Each row below holds a small network's activations on one input, seen along a few directions.
Each table varies a few parts of the input and shows all the possible inputs, shuffled.
Descriptions start from the smaller parts, as in this example, which fits no table here: line(6) and (point or line(9) or (values(3) and ring(5))).
Shared parts are said once, and a part with two or three values counts as separate values.

Other details of the inputs shift rows strongly along two fixed directions, in all tables alike. That doesn't count.
These rows show it; all are for the same input, with only those details redrawn:
[19,36,46,6,-91,-12,-52,-25,2,49,63,-25,31,26,37]
[5,-11,1,17,-1,4,24,-9,-10,-34,6,-5,2,8,0]
[-19,-7,-49,-30,31,-7,5,54,10,32,-15,-28,-13,-49,10]

A family of inputs:
row 1: [0,1,10,12,13,2,2,-18,0,-19,-12,39,1,16,-28]
row 2: [17,42,59,-11,-73,-7,-62,-43,8,64,41,-2,22,36,18]
row 3: [3,3,17,-2,13,4,17,-29,-17,-22,-13,11,-7,12,-11]
row 4: [-28,15,-41,-45,39,-4,-6,38,4,39,-31,-1,-14,-52,0]
row 5: [-14,-16,-42,-37,43,-2,-12,50,20,45,-27,-18,-21,-31,3]
row 6: [-16,-24,-51,-13,37,-11,-19,59,26,47,-23,-7,-13,-38,-7]
row 7: [-19,-7,-50,-30,31,-7,5,54,11,32,-15,-28,-13,-49,11]
row 8: [18,53,62,-21,-80,-9,-48,-41,-9,58,47,-13,22,26,28]
row 9: [5,-7,18,8,18,0,6,-22,-1,-13,-16,27,-4,24,-27]
row 10: [3,-16,1,24,3,1,13,-11,-7,-32,2,-1,2,10,-3]
row 11: [2,-12,5,32,3,3,0,-5,9,-26,-8,31,2,11,-19]
row 12: [8,-12,11,9,12,5,13,-14,-13,-28,-4,-2,-8,20,-2]
row 13: [0,4,6,14,-4,9,22,-9,-8,-39,-2,10,5,-1,-1]
row 14: [10,-8,13,1,7,7,24,-11,-16,-31,1,-5,-7,18,1]
row 15: [-13,55,1,-53,-48,-16,-86,23,29,124,23,-14,14,-28,29]
row 16: [1,-7,3,24,0,10,7,-11,8,-32,-7,21,2,7,-10]
row 17: [-1,14,10,-6,3,9,24,-22,-19,-31,-7,21,2,3,-9]
row 18: [7,-23,-2,26,3,6,8,-11,5,-27,0,7,2,16,-9]
row 19: [11,-24,11,18,14,1,2,-7,0,-18,-9,15,-5,31,-17]
row 20: [-27,5,-46,-25,32,-4,-8,51,15,31,-27,-10,-12,-56,8]
Q: Describe the family of inputs behind these rows.
A: line(4) and ring(5)
Q: The inputs of row 15 and row 16 match in every part but the ring(5) part. If row 1 is changed in the same way as row 15 into row 16, which row does it become?
A: row 11

A family of inputs:
row 21: [-14,15,-29,-29,-2,-9,-36,31,20,61,5,0,6,-26,5]
row 22: [4,-24,17,52,15,21,33,-35,-7,-86,-19,39,-2,35,-32]
row 23: [-13,6,-17,-15,5,-15,-44,33,18,65,-8,-9,-5,-23,8]
row 24: [-9,-32,-44,-10,60,8,25,15,1,-23,-28,17,-15,-4,-27]
row 25: [-5,23,8,-34,-10,-1,-25,8,2,39,-1,-11,-5,-8,15]
row 26: [-1,-35,-10,19,48,14,26,4,5,-45,-38,20,-20,7,-24]
row 27: [-11,17,-13,-36,2,-16,-25,23,9,66,-2,-16,-2,-30,6]
row 28: [2,11,-8,-18,-43,-10,-30,34,12,56,36,-58,9,-17,46]
row 29: [1,4,-13,-3,-23,-16,-7,30,-1,30,28,-45,5,-22,34]
row 30: [46,28,110,46,-104,7,-23,-107,-16,-26,65,19,37,96,6]
row 31: [19,-25,22,44,21,1,42,-38,-19,-73,-7,42,2,39,-33]
row 32: [9,33,48,-1,-44,-6,-23,-30,-15,13,19,2,11,22,10]
row 33: [-17,-9,-31,-14,60,12,44,14,-8,-44,-45,18,-21,-30,-18]
row 34: [4,5,-6,9,-41,-2,-5,7,-2,4,37,-33,16,-9,32]
row 35: [-16,-19,-34,-8,58,11,48,13,2,-36,-42,15,-18,-28,-28]
Q: Describe the family of inputs behind these rows.
A: values(3) and (point or line(4))
Q: The inputs of row 29 and row 34 match in every part but the values(3) part. If row 27 is changed in the same way as row 29 into row 34, which row does it become?
A: row 35
Q: Start at row 23 and move only the line(4) part, one step at a time. The first step leads to row 31. Which rows follow, in order?
A: row 27, row 32
Q: Change only the values(3) part in row 26. List by row number the other rows that result.
A: row 22, row 23

A family of inputs:
row 36: [-25,-26,-71,-10,51,12,7,29,30,-2,-30,14,-7,-37,-21]
row 37: [10,36,60,21,-58,21,-31,-52,6,-18,11,16,14,22,22]
row 38: [16,63,67,16,-102,-9,-25,-58,-3,24,55,20,42,22,8]
row 39: [-20,30,-11,1,-28,-30,-74,16,13,81,14,-11,16,-29,17]
row 40: [-7,-2,-9,-23,46,3,70,-5,-16,-37,-30,16,-14,-19,-34]
row 41: [27,14,57,1,-48,-16,-1,-38,-7,25,33,3,19,42,-13]
row 42: [-22,-35,-82,-45,59,-4,-20,63,41,68,-28,-15,-20,-44,-13]
row 43: [7,1,21,23,-27,-28,-54,-15,-3,49,22,-6,11,23,1]
row 44: [20,-20,9,40,-20,10,45,6,-29,-84,30,-14,8,28,20]
row 45: [16,-32,27,15,42,21,34,-24,-4,-56,-38,10,-27,35,-17]
row 46: [-32,29,-33,-66,34,-23,-30,36,-11,81,-23,-31,-18,-58,16]
row 47: [10,-33,-11,37,2,2,88,0,-21,-82,15,-24,5,-5,-6]
row 48: [-9,-15,-28,-32,54,25,47,-20,-11,-42,-28,11,-16,-2,-22]
row 49: [30,-1,49,36,-47,-5,-33,-17,-2,-4,36,29,18,65,-4]
row 50: [-7,26,2,-46,-12,-39,-69,22,-2,120,12,-41,-2,-16,24]
row 51: [-20,-21,-64,-30,36,5,7,88,24,29,-24,-74,-30,-75,48]
row 52: [9,-8,6,-18,24,-3,5,26,-11,3,-10,13,-13,22,-8]
row 53: [-13,-20,-29,26,35,-2,47,12,13,-40,-27,34,0,-26,-43]
row 54: [-10,25,5,-5,-34,0,-75,25,46,73,0,-10,3,-28,32]
row 55: [10,-22,7,52,-12,-7,40,-27,-43,-72,27,-33,9,18,18]
row 56: [5,17,23,23,-9,17,21,-22,-22,-70,-2,50,9,23,-10]
row 57: [6,2,15,-5,32,17,47,-11,-33,-71,-20,36,-13,25,-19]
row 58: [26,3,45,31,-54,-17,-15,-28,12,24,38,14,24,38,-18]
row 59: [-23,-13,-52,-2,50,2,4,65,16,-9,-36,30,-12,-36,-15]
row 60: [4,-8,26,2,38,30,41,-34,-13,-70,-39,15,-27,15,-9]
row 61: [2,-49,-10,24,56,15,17,12,21,-37,-47,13,-29,5,-20]
row 62: [3,3,-26,-20,-52,-1,-23,19,12,45,55,-66,19,-15,51]
row 63: [31,20,55,-12,-74,-1,-51,-59,3,51,57,-10,27,67,15]
row 64: [-6,5,-9,0,-1,25,15,-40,-3,-40,-1,25,10,6,-11]
row 65: [-38,32,-39,-36,19,-18,-35,32,-3,62,-21,-11,-5,-66,14]
Q: Describe the family of inputs behind these rows.
A: values(5) and (point or ring(5))
Q: The inputs of row 46 and row 48 match in every part but the values(5) part. If row 39 is changed in the same way as row 46 into row 48, which row does it become?
A: row 36
Q: Start at row 49 and move only the ring(5) part, one step at a time. The first step leads to row 59. Which rows follow, in order?
A: row 56, row 57, row 52
Q: Change only the values(5) part in row 43. List by row number the other rows that result.
A: row 42, row 49, row 58, row 61

A family of inputs:
row 66: [-8,-18,-21,-9,38,-8,-3,32,4,17,-26,-1,-17,-15,-8]
row 67: [11,-6,18,16,-13,9,-10,-14,14,-9,4,11,4,23,-3]
row 68: [4,-14,11,24,12,6,5,-12,6,-28,-13,13,-5,15,-10]
row 69: [0,-1,-4,-12,17,4,26,-6,-7,-16,-4,3,-4,4,-11]
row 70: [2,-3,8,4,8,14,18,-25,-7,-33,-9,5,-6,8,-2]
row 71: [-9,33,-1,-25,-27,-4,-33,6,1,43,14,-12,9,-18,24]
row 72: [21,-19,22,49,-41,5,21,-33,-16,-57,39,-19,18,35,14]
row 73: [-20,-69,-92,2,102,12,91,70,-1,-74,-51,-21,-35,-52,-17]
row 74: [-1,10,1,-10,-22,-3,-48,9,25,54,8,-11,4,-6,15]
row 75: [-7,14,-7,-36,8,-11,-18,26,-4,48,-7,-21,-11,-23,14]
row 76: [-13,-13,-27,-9,37,-11,2,27,10,17,-21,-1,-11,-17,-14]
row 77: [-15,12,-18,-10,2,-12,-34,35,15,44,-4,-3,-1,-26,10]
row 78: [-12,5,-23,-15,-2,-9,-27,26,18,51,-2,-3,1,-31,2]
row 79: [-4,29,8,-29,-19,-16,-25,5,0,54,16,-20,6,-10,15]
row 80: [-5,29,1,-26,-30,-7,-24,2,2,50,15,-13,10,-22,17]
row 81: [-11,-11,-30,-9,24,-2,6,32,16,13,-18,9,-7,-27,-14]
row 82: [-19,9,-24,-20,29,-2,10,26,-6,0,-22,-3,-10,-34,4]
row 83: [13,-1,30,43,-27,8,-4,-43,-8,-44,17,28,15,39,-8]
row 84: [-7,-65,-43,20,100,17,72,10,-13,-89,-64,30,-32,-2,-47]
row 85: [-14,-2,-30,-29,35,-2,15,14,-2,12,-17,-9,-11,-25,-6]
row 86: [-6,33,8,-23,-29,-13,-23,8,0,49,13,-14,8,-22,17]
row 87: [18,6,44,20,-27,17,15,-49,-10,-46,15,13,7,41,-1]
row 88: [16,0,33,40,-28,9,0,-36,-4,-45,18,30,16,42,-9]
row 89: [22,-15,29,53,-39,1,23,-28,-19,-56,37,-19,16,35,15]
row 90: [5,6,5,-18,-20,-9,-42,19,15,60,12,-8,3,3,12]
row 91: [13,15,37,23,-31,13,15,-43,-18,-50,19,20,15,36,0]
row 92: [-3,11,-4,-14,-19,-14,-42,7,17,60,16,-10,9,-2,6]
row 93: [6,-15,2,15,11,2,14,-11,3,-23,-2,16,2,22,-22]
row 94: [-10,-7,-24,-30,36,1,10,20,-8,11,-22,-9,-18,-23,-1]
row 95: [16,-1,39,45,-29,-1,6,-42,-9,-38,15,26,14,35,-15]
row 96: [5,11,26,4,-11,6,2,-23,-6,-15,2,-1,-1,12,7]
row 97: [-3,31,4,-29,-32,-7,-21,10,6,49,17,-11,10,-19,16]
row 98: [12,5,23,-5,-11,5,6,-18,-13,-9,9,3,-1,22,1]
Q: The inputs of row 81 and row 78 match in every part but one. If row 97 is changed in the same way as row 81 into row 78, which row does it become?
A: row 80
Q: Describe the family of inputs behind these rows.
A: values(3) and (point or (values(2) and ring(5)))
Q: Change only the values(2) part in row 82. List by row number the other rows that result.
A: row 77

A family of inputs:
row 99: [-8,26,-3,-44,-6,-1,-40,14,19,71,-6,-12,-8,-23,15]
row 100: [21,-30,24,25,21,3,57,-40,-38,-74,0,7,-6,49,-23]
row 101: [-6,-32,-42,-27,65,0,49,35,-9,-16,-27,-12,-24,-14,-17]
row 102: [-1,14,-1,-6,-35,-14,-42,32,11,58,26,-41,7,-17,34]
row 103: [-11,-26,-44,-1,39,6,26,49,10,-17,-18,-19,-15,-30,2]
row 104: [-6,19,-2,-8,-34,-18,-38,27,10,61,27,-40,9,-19,36]
row 105: [-23,-26,-58,-11,63,-1,21,47,14,-3,-39,19,-18,-37,-29]
row 106: [-10,24,-8,-23,-8,-21,-44,27,13,73,0,-2,5,-24,6]
row 107: [-23,-22,-40,-26,77,3,15,36,4,-2,-56,4,-30,-34,-17]
row 108: [8,-6,24,22,22,17,48,-44,-17,-72,-21,42,-7,24,-35]
row 109: [28,6,51,41,-74,3,-13,-41,-4,-15,52,-15,26,43,18]
row 110: [-8,-37,-48,-2,49,8,35,53,6,-31,-29,-11,-22,-32,2]
row 111: [8,-10,29,30,12,13,36,-39,-14,-75,-13,44,3,36,-33]
row 112: [19,32,55,27,-77,-1,-17,-54,-23,-12,46,-5,28,40,25]
row 113: [-7,43,11,-36,-27,-8,-46,14,16,71,10,2,4,-15,13]
row 114: [12,-30,13,50,5,13,56,-34,-15,-87,4,5,4,28,-12]
row 115: [-2,4,-13,-15,-21,-14,-38,45,11,57,14,-38,-3,-28,37]
row 116: [11,-25,15,38,30,11,31,-38,-15,-71,-21,33,-4,37,-28]
row 117: [-12,28,-15,-35,-18,-10,-30,27,-6,56,15,-30,4,-38,32]
row 118: [12,-13,15,28,1,20,56,-46,-32,-89,5,15,6,21,-12]
row 119: [-23,-19,-61,-19,57,0,38,45,7,-19,-26,-18,-17,-47,-4]
row 120: [-12,25,-20,-35,-27,-6,-22,25,8,59,12,-32,6,-37,30]
row 121: [-2,16,-4,-21,-12,-5,-47,17,23,59,5,-4,5,-5,12]
row 122: [-8,24,6,-29,-17,-11,-34,11,15,61,2,0,5,-18,3]
row 123: [22,23,68,19,-63,6,-38,-58,-1,-1,35,16,22,60,9]
row 124: [-5,18,-5,-15,-33,-16,-49,16,21,76,19,-2,12,-15,5]
row 125: [-7,21,-11,-27,-13,-15,-38,24,22,74,3,-2,8,-26,4]
row 126: [-15,-11,-38,-13,50,-1,17,34,11,-1,-35,20,-11,-27,-23]
row 127: [24,34,70,15,-64,11,-35,-62,-3,-1,34,18,17,59,11]
row 128: [9,-2,33,30,20,12,41,-48,-26,-76,-19,44,-7,32,-32]
row 129: [-16,-30,-42,-3,57,0,6,28,6,-2,-36,8,-21,-20,-18]
row 130: [0,19,1,-24,-24,-9,-53,10,23,75,10,-11,8,-8,15]
row 131: [17,5,35,21,-51,0,-38,-39,8,18,32,8,19,38,2]
row 132: [-11,27,8,-26,-12,-17,-41,16,7,62,-1,-1,2,-17,6]
row 133: [-22,-27,-58,-8,56,2,37,55,10,-16,-28,-19,-18,-43,0]
row 134: [34,9,60,12,-63,-5,-4,-57,-20,1,52,-12,21,61,7]
row 135: [4,-33,-5,32,28,15,25,-19,-1,-60,-15,31,-6,28,-28]
row 136: [-22,-13,-39,-31,79,8,19,32,2,-3,-58,6,-36,-37,-15]
row 137: [-20,-27,-46,0,62,-5,22,33,2,-11,-39,19,-18,-30,-31]
row 138: [22,-38,16,49,1,17,50,-27,-15,-91,1,8,-2,30,-8]
row 139: [19,23,50,32,-67,-9,-14,-52,-16,-16,52,-12,27,40,19]
row 140: [9,-11,11,35,0,20,56,-37,-26,-93,-1,18,6,28,-10]
row 141: [23,18,68,20,-59,6,-30,-65,-3,-2,30,14,20,55,4]
row 142: [-6,34,-6,-33,-38,-4,-34,20,2,53,29,-25,13,-25,34]
row 143: [-18,-23,-52,-11,52,1,46,27,2,-27,-24,-18,-16,-41,-9]
Q: Describe the family of inputs behind these rows.
A: values(3) and (point or line(6) or (values(2) and line(4)))
Q: The inputs of row 131 and row 135 match in every part but the values(3) part. If row 143 is changed in the same way as row 131 into row 135, which row does it become?
A: row 119
Q: The inputs of row 99 and row 136 match in every part but the values(3) part. If row 109 is changed in the same way as row 99 into row 136, which row does it become?
A: row 102
Q: Change only the values(2) part in row 141. List by row number the other rows that result.
A: row 122
